These are the activations of a small neural network, seen along a few directions. Each row is one input.
Each table varies a few parts of the input and shows all the possible inputs, shuffled.
Descriptions start from the smaller parts, as in this example, which fits no table here: values(3) and (point or line(9) or (line(6) and ring(8))).
Shared parts are said once, and a part with two or three values counts as separate values.
In the rows, zero is written as 128.

Other details of the inputs shift rows strongly along two fixed directions, in all tables alike. That doesn't count.

Table:
row 1: [140 105 101 160 113 123 102 135 162 162 138 106]
row 2: [124 108 124 124 159 136 142 115 120 121 103 170]
row 3: [124 104 131 143 112  98  99 141 164 162 150 105]
row 4: [128 169 132 114 123 136 149 132  92  95 127 109]
row 5: [129 143 141 103 128 148 135 108 114 111 106 159]
row 6: [114 111 144 117 161 124 154 135 100 101 130 142]
row 7: [132 123 128 120 140 147 136 114 120 113 118 150]
row 8: [128 123 112 133 141 138 142 120 119 125 105 148]
row 9: [127 136 129 121 144 128 144 118 114 120 108 148]
row 10: [120  94 133 128 161 136 148 150 101  99 144 133]
row 11: [132 237 120 109  72 145 142 110  98 118  99  94]
row 12: [132 102 144 114 149 137 134 119 126 114 132 156]
row 13: [129 112 131 111 134 148 128 111 132 125 106 169]
row 14: [127  89 140 115 174 142 144 131 106  93 137 153]
row 15: [133  91 106 162 133 114 113 137 156 152 139 119]
row 16: [113  94 138 129 152 115 140 148 120 119 143 130]
row 17: [132 142 100 146 103 128 118 127 152 155 109 118]
row 18: [136 196 120 126  92 135 129 125 114 123 119  92]
row 19: [122 111 136 118 167 128 152 121 100 106 118 159]
row 20: [120 107 157 109 148 134 140 143 110 104 147 138]
row 21: [135 109 137 124 133 132 114 123 142 133 132 140]
row 22: [123  99 120 146 140 117 130 150 130 129 147 114]
row 23: [131  87 135 131 139 124 109 134 151 139 151 135]
row 24: [138 112 126 140 105 122  92 128 169 162 139 119]
row 25: [128 187 140 115  95 117 121 119 127 136 116 111]
row 26: [124 126 131 109 141 138 140 111 126 125  96 172]
row 27: [123 252 153  91  70 121 143 111  93 120 112  91]
row 28: [123 126 145 113 145 125 141 117 116 116 120 153]
row 29: [128  94 110 158 128 108 112 147 150 148 148 104]
row 30: [115  82 131 130 172 128 153 151 103 101 140 141]
row 31: [132 184 112 135  96 127 130 124 127 136 112 106]
row 32: [131 111 112 122 151 154 147 118 114 110 100 163]
row 33: [126 133 129 121 124 127 122 115 139 141 111 149]
row 34: [132 106 116 138 145 134 132 133 120 121 135 130]
row 35: [119 112 138 118 160 121 150 130 104 104 125 146]
row 36: [126 130 122 133 133 125 130 120 133 136 113 144]
row 37: [127 235 161  83  83 134 145 119  89  98 123  94]
row 38: [136 118 128 123 138 142 132 117 125 122 124 140]
row 39: [130 135 121 128 145 133 148 124 107 110 112 139]
row 40: [132 176 136 115 109 139 131 122 110 115 130 108]
row 41: [135 113 108 151 101 131  91 125 169 164 133 116]
row 42: [124 105 145 117 157 141 143 138 107  98 143 137]
row 43: [127 107 140 142 107 115  96 149 162 153 163  99]
row 44: [127 205 147  97 100 127 143 109 103 119 103 126]
row 45: [129 143 110 145 110 113 120 139 137 142 140  96]
row 46: [128 100 121 140 147 118 123 127 141 139 124 141]
row 47: [129 119 117 155 106 117 107 154 147 146 158  83]
row 48: [128 198 119 120  89 131 131 115 130 141  95 119]
row 49: [135 100 107 142 115 138 103 122 165 155 122 135]
row 50: [131 147 135 116 127 137 132 127 114 111 137 119]
row 51: [131  93 124 128 171 144 152 124 105  99 125 157]
row 52: [133 121 129 130 112 130 105 120 153 146 129 134]
row 53: [126 128 130 130 139 120 138 122 124 126 122 137]
row 54: [127 102 121 130 166 132 151 129 103 108 123 151]
row 55: [121 135 134 118 144 121 146 124 108 112 124 136]
row 56: [111 171 160 101 112 119 148 137 100 110 132 111]
row 57: [136 130 123 137 112 131 107 126 147 142 135 110]
row 58: [129 113 122 143 114 112 100 124 167 165 128 132]
row 59: [136  92 101 158 128 129 108 131 158 153 133 124]
row 60: [122  98 143 123 151 136 139 146 115 109 152 129]
row 61: [135 103 129 145 109 117  89 135 168 162 154 113]
row 62: [135 142 103 153 101 115 110 133 152 160 127 100]
row 63: [121 114 135 147  98  97  95 148 167 168 157  90]
row 64: [135 130 108 154 101 117 103 142 151 152 151  86]
row 65: [134 105 128 133 139 136 124 124 136 126 138 133]
row 66: [123 125 141 117 136 116 132 126 126 127 132 136]
Description of these inputs: ring(6) and line(11).
- Changing only the line(11) part turns row 30 into row 17. The same change can be made to row 16. Which row results? => row 48
- Changing only the line(11) part turns row 26 into row 56. The same change can be made to row 13. Which row results? => row 20
- Which other rows does row 40 become when the line(11) part takes its other values? List them by row number. => row 7, row 14, row 38, row 41, row 42, row 49, row 50, row 57, row 60, row 65
- Which other rows does row 50 become when the ring(6) part takes its other values? List them by row number. => row 23, row 45, row 55, row 64, row 66
- Which other rows does row 34 become when the line(11) part takes its other values? List them by row number. => row 1, row 4, row 10, row 11, row 18, row 32, row 47, row 51, row 59, row 64
